[202 114 123 130 104 161 105 103 124] : W
[ 85  94 125 130 105 161 104 127 168] : K
[130 161 145 153 147 104 131 133 171] : E
[ 70 124 139  54 130 161 115 153 116] : H
[170 122 139 141 174 147 114 147 126] : J
asked: [130 161 115 153]
H
after: [125]
[130]
asked: [125 130 105 161 104]
K
asked: [130 104 161 105]
W
asked: [130 161 145 153 147 104 131 133 171]
E

[193 126 119  82  94 115]  A
[193 126 119  82  95  89]  L
[193 126 119 125  95 115]  P
[119 126  82  95 193 164]  T
asked: [82 95 89]
L
asked: [193 126 119  82  94 115]
A
asked: [193 126 119  82  95  89]
L
asked: [193 126 119  82  95]
L
asked: [126 119 125]
P

[ 71  74 160 165 124 101 175  72 100  99  41 161 188 191  58 178 123] : Q
[182 189 179 173  80  78 164 184  81  74 144 158  83 158 164 164  80] : V
[162 158  80  76  98 183  68 161 185 183 223  79  93  66 183  69  98] : C
[155 158 186 182  63 158 174 156 159 158 152 186  39 163 150 173  64] : R
[124 126 164 164  64  91  68 161  92  85 102 164 183 177 116 168  63] : F
[201 202 126 122 110  90 114 202  91  90 184 125  98 109 196 113 110] : D
[ 97  98 150 151  82 201 150  97 201 200 134 151  85 146 104 150  82] : Y
[181 187 178 174 107  65 166 184  67  62 137 177  88 158 162 165 107] : U
[158 157 134 131  63 187 123 158 188 185 193 133  51 116 169 123  63] : G
after: [159]
[158]
asked: [162 158  80  76  98 183  68 161 185 183 223  79  93  66 183  69  98]
C

[106 118 172 135 130 119] -> M
[ 36 116 108 171  37  71] -> B
[ 97 116 108 171  98 104] -> N
[110 119 129 133 128 121] -> S
asked: [133 128 121]
S
after: [98]
[104]
after: [36]
[116]
after: [130]
[119]
after: [129]
[133]
after: [110]
[119]

[165 147 114  74 173 118  59 140 175]  dab
[164  92 139 132  58 166 163 175  60]  nidub
[126 125 115  60 198 163 113 124 199]  bet
[118 201  51 176 158  47  52  95 154]  viter
after: [173]
[118]
after: [164]
[92]
after: [58]
[166]
after: [140]
[175]
after: [59]
[140]
after: [201]
[51]
asked: [ 92 139]
nidub

[121 121  73 218 217 177] -> zop
[216 118 111  83  84  74] -> mas
[ 97 201  49  96  78 147] -> nuka
asked: [ 97 201  49  96  78]
nuka
asked: [49 96]
nuka
after: [83]
[84]
after: [118]
[111]
after: [217]
[177]

[125 162 219 113 188 175 110 136 131] : Metun
[133  78  65 111 129 120 174 164 172] : Mor
[125 162 219 113 188  55 110 136 131] : Lep
[110 208 189 134 109  71  47  51 190] : Nisud
after: [189]
[134]
asked: [125 162 219 113 188  55 110 136 131]
Lep
after: [164]
[172]

[ 94 130  97  98  90 112  90] : zom
[158 103 182 170 112  90  90] : Pupuz
[ 94 130  97 174  92  98 227] : zazig
asked: [130  97  98  90]
zom
asked: [112  90  90]
Pupuz

[170 160  89 149 119 161 139 163 170 142  92  99 141 101 132]  Dop
[159 154 104  80 100 104 107 135 159 138 120  83 138 102 126]  Mina
[ 70 146 111 123 113 137 177  68  70 150 101 124 137 157 126]  Gapu
[174 174  88 149 120 155 138 173 174 144  84  93 142  95 130]  niruz
[143  69 122 117 121 121 119 139 152 100 147 125 134 128 142]  vimo
[156 179 107 132 106 148 128 155 156 129  83  81 115  97 148]  lomug
[167 129 128 151  59  70 108  96 155 132 132  38 119 120 147]  Labet
[ 72 147 111 123 113 137 175  71  72 149 100 123 135 155 128]  mepor
[138  72 121 122 124 158 153  95 138 131 148 129 137 126 139]  ved
[ 79 147 110 174 115 126 159  78  79 147 109 124 139 145 123]  Gafe
[119 126 122 124 126 121 152 100 119 139 128 121 143 124 122]  sab
[143 167 122 122 113 130 126 138 143 124  99  90 113  98 144]  tusul
after: [90]
[113]
after: [154]
[104]
asked: [101 132]
Dop
after: [175]
[71]
asked: [121 152 100 119 139]
sab
after: [125]
[134]

[171 176 183 189 195 185 166 138 125 119 115 112  97  79  60  49  58  80
 107 132 150 164 173 179 182 182 174 161 152 142] -> lebu
[165 172 177 180 186 186 193 195 192 184 179 166 155 144 135 124 119 116
 116 118 116 113 106  98  88  75  67  56  51  51] -> sifo
[168 174 179 184 193 195 191 179 125 112 115 119  97 115 114 110 103  88
  73  58  50  51  60  81  99 121 138 150 161 167] -> pozip
[165 172 177 180 186 186 193 195 192 184 179 166 155 144 135 124 119 116
 116 195 116 113 106  55  50  52  63  75  93 110] -> fusir
[166 171 176 179 185 185 193 195 194 188 184 175 165 154 144 132 125 120
 117 118 118 117 114 110 104  95  87  74  64  56] -> gul
[166 171 174 176 182 181 188 190 193 193 191 191 188 179 173 165 157 147
 140 131 126 121 117 117 118 116 117 114 112 110] -> sevu
[166 172 177 179 185 185 193 195 192 186 181 171 160 149 139 128 122 118
 116 118 117 116 111 106  97  85  77  64  56  52] -> ran
[166 172 175 178 184 183 191 193 194 192 188 184 176 166 157 146 138 129
 124 120 118 117 116 116 115 111 107  98  88  80] -> Fozi
[169 175 180 186 195 195 185 166 148 134 120 117 114 113 105  90  74  58
  51  53  67  97  85 116 111 106 169 175 182 183] -> Zelo
asked: [160 149 139 128 122 118]
ran
asked: [114 113 105  90  74  58  51  53  67]
Zelo
asked: [125 119 115 112  97]
lebu
asked: [116 111 106  97  85]
ran
asked: [104  95]
gul
asked: [165 172 177 180 186 186 193 195 192 184 179 166 155 144 135 124 119 116
 116 195 116 113 106  55  50  52  63  75  93 110]
fusir
asked: [166 172 175 178 184 183 191 193 194]
Fozi

[ 75  78 188  62 102  57 197 109  99 191 205 199 179 209  95] = Rus
[178  79 173 226  65  57 197  72  62 144  77  78 100 161  99] = daku
[188  63 201 121 192  54  61 203 185 217  72  65  64 143 216] = mezup
[178  79 173 226  65 192  78  98  62 144  77  78 100 161  99] = fabu
[178  79 173 226  65 172  78  72  62 144  77  78 173 176  99] = lev
asked: [178  79 173 226  65 172  78  72  62 144  77  78 173 176  99]
lev
after: [172]
[78]
asked: [188  63 201 121 192  54  61 203 185 217  72  65  64 143 216]
mezup
after: [179]
[209]
asked: [ 75  78 188  62 102  57 197 109  99 191 205 199 179 209  95]
Rus
after: [217]
[72]
after: [64]
[143]

[114 135  88 114]  nebi
[219  91 142 114]  Pagab
[121 182 103  72]  Gez
[106 124 129 155]  Ref
[141 113  50 110]  Lafin
[ 94 106 144 182]  rosof
[111 181 132 123]  vek
[144 141 126  80]  Bomu
[118 153 129 100]  kene
[117 148 126 123]  bebu
[117 148 132 132]  rabi
asked: [117 148 126]
bebu
after: [94]
[106]
after: [88]
[114]

[135  81 154  75 200 172]  mot
[105 154 200  81  75 172]  Mavag
[167  77  50 118  95  75]  Tud
[105 140 165 172 173  44]  tos
[ 61  75  77  71 171 178]  Nidi
[105 140 165 172 171  43]  mezu
[164  82 179 170 123 180]  les
[ 97 208 202 136  64  94]  Zomop
[ 75  78 206 170 157  71]  zuset
after: [208]
[202]
asked: [75 77]
Nidi
after: [135]
[81]
asked: [ 81 154  75 200 172]
mot

[130 177 173  84 202 156 185 171 157  88 132 103 201 144 173 119 105  97
 189 172 191 179 192 168 114 156  84 179]  dimur
[198  78 107 114 102 115 128 102 113 140  70 143  88  80 108 136 126 150
  83 104 135 107 133  69 139  75 111  79]  beb
[ 37 175 150 108 123 140 121 146 148 103 125 107 150 141 138  96 109  91
 150 128 135 149  81 154  98 133 118 153]  fupa
[199 159 128 101 110 113 187 119 117 100 128 156 132 124 139 179 135 139
 153 192 158 147 191 129 151 159  80 156]  Tizez
[112 134 178 117 175 174 140 161 176  53 101  88 174  92 171  72  81  83
 165 105 173 159 157 163  87 127 105 155]  Biman
[166  73 124 193 160 120 114 110 106 117 123 149 130 116 120 147 134 147
 116 108 102 112 165 115 153 124 184 109]  Pomo
[142  92  83 151  60 100  84  86  85 177 122 162  61 112  79 152 162 161
  68  98  68  81  80  85 149 100 159  77]  Zire
[173  67 151 187 128 110 119 101 100 139 132 156 113 124 117 148 146 159
 105 122 159 191 129  80 158 151 147 105]  Kupo
[188  92 104 123  86  97 106  91 106 164  85 144  79  89  99 131 143 159
  74 100 114  97 104  85 126  82 117  82]  tupu
asked: [ 37 175 150 108 123 140 121 146 148 103 125 107 150 141 138  96 109  91
 150 128 135 149  81 154  98 133 118 153]
fupa
asked: [187 128 110 119 101 100 139 132 156 113 124 117]
Kupo
after: [166]
[73]
after: [152]
[162]
asked: [158 147 191 129 151 159  80]
Tizez
asked: [134 147 116]
Pomo
asked: [125 107 150 141 138]
fupa

[144  98  85 122  93 129  86 115 152 155 148 119 169 154 114 128 121 150
  49 143 124 167 121 158 150 110 102 108 106 157 138 131 142 132 117 156
 126 156 137 149 160  92 164 147 140 115 141 166  99 122 128]  vuse
[139 104 132 151 171 126 119 126 157 191 150 152 105 138 137  96 135 129
 115 143  98 178 150 141 117 111 129 165 139 103 157 148 128 111 118 176
 152 119 107 108 170 108 164  93  98  94 147 144 111 151 124]  Doso
[126 104 132 151 171 126 119 147 157 191 150 152 105 138 137  96 135 129
 115 143  98 178 150 141 117 111 129 165 139 103 157 148 128 111 118 176
 152 119 107 108 170 108 164 118 117 132  91  95 107 104 100]  gub
asked: [139 104 132 151 171 126 119 126 157 191 150 152 105 138 137  96 135 129
 115 143  98 178 150 141 117 111 129 165 139 103 157 148 128 111 118 176
 152 119 107 108 170 108 164  93  98  94 147 144 111 151 124]
Doso
after: [92]
[164]

[169  77 120 157] -> raf
[164 117 159 125] -> Sib
[158  48 224 123] -> lum
[ 98  85 106 120] -> Koti
[ 98 106  85 215] -> Til
asked: [117 159]
Sib
asked: [158  48 224]
lum
asked: [ 98 106  85]
Til
asked: [169  77 120]
raf
after: [159]
[125]
asked: [169  77]
raf
asked: [106  85]
Til

[206 123  84  84 133  87] : Nizeg
[182 206 124  84  64  89] : Vetuz
[182 206 124  84 133 183] : daka
asked: [182 206 124  84 133 183]
daka
after: [64]
[89]
asked: [123  84]
Nizeg
asked: [84 84]
Nizeg

[116 115 167 132]  bizel
[115 150 200 133]  Pel
[151 115 116 155]  kinu
[116 152 167 132]  fov
asked: [116 115]
bizel
asked: [152 167]
fov
after: [151]
[115]
after: [150]
[200]
after: [152]
[167]
asked: [151 115]
kinu
asked: [115 150 200 133]
Pel

[165 120 183  93 105 128  98 130 108  98 157 171 111 108 104 126  75 131
 193 183 126 181 164 116 156]  zodu
[ 77 115  97 106 106 117  89 125 144 155  85  55 148 134 155 139 128 112
  95  84 169  92  94 167 100]  duv
[115 124 159  84  96 125 110 123 102 104 101 154  86 128  97 121 108 146
 112 115 102 112 117  88 134]  mamil
[192 148 169 145 149 116 124 143 148 157 171 111  98 115 153 144 101 123
 151 163 148 144 171 160 186]  naza
[101  88 123  67  74 128 106 122  77 115  98 106 106 117  89 125  77 119
 179 154 113 164 129 112  86]  zuko
[129 124  88 171 149 151 143 117 141 149 148 105 172 132 135 121 161 112
 163 153 132 169 135 144  97]  goron
[106 146  88 169 161 124 156 129 159 152 112 100 144 145 159 130 178 128
  60  75 137  72  99 144 120]  Zos
[135 135  94 179 163 140 147 119 156 147 149 109 170 129 150 121 165 113
 135 134 139 143 131 151 119]  videt
[ 95 138  81 146 141 114 148 134 147 149  99  78 136 138 159 139 138 113
  71  82 151  74  98 161 114]  detup
[ 46  70 101  41  50 130 106 138  63 138  41  59 108 126  78 138  65 116
 175 131 139 155  95 119  50]  nasiz
asked: [ 98 157 171 111]
zodu
asked: [138  41  59]
nasiz
asked: [ 77 115  98 106 106 117  89 125]
zuko

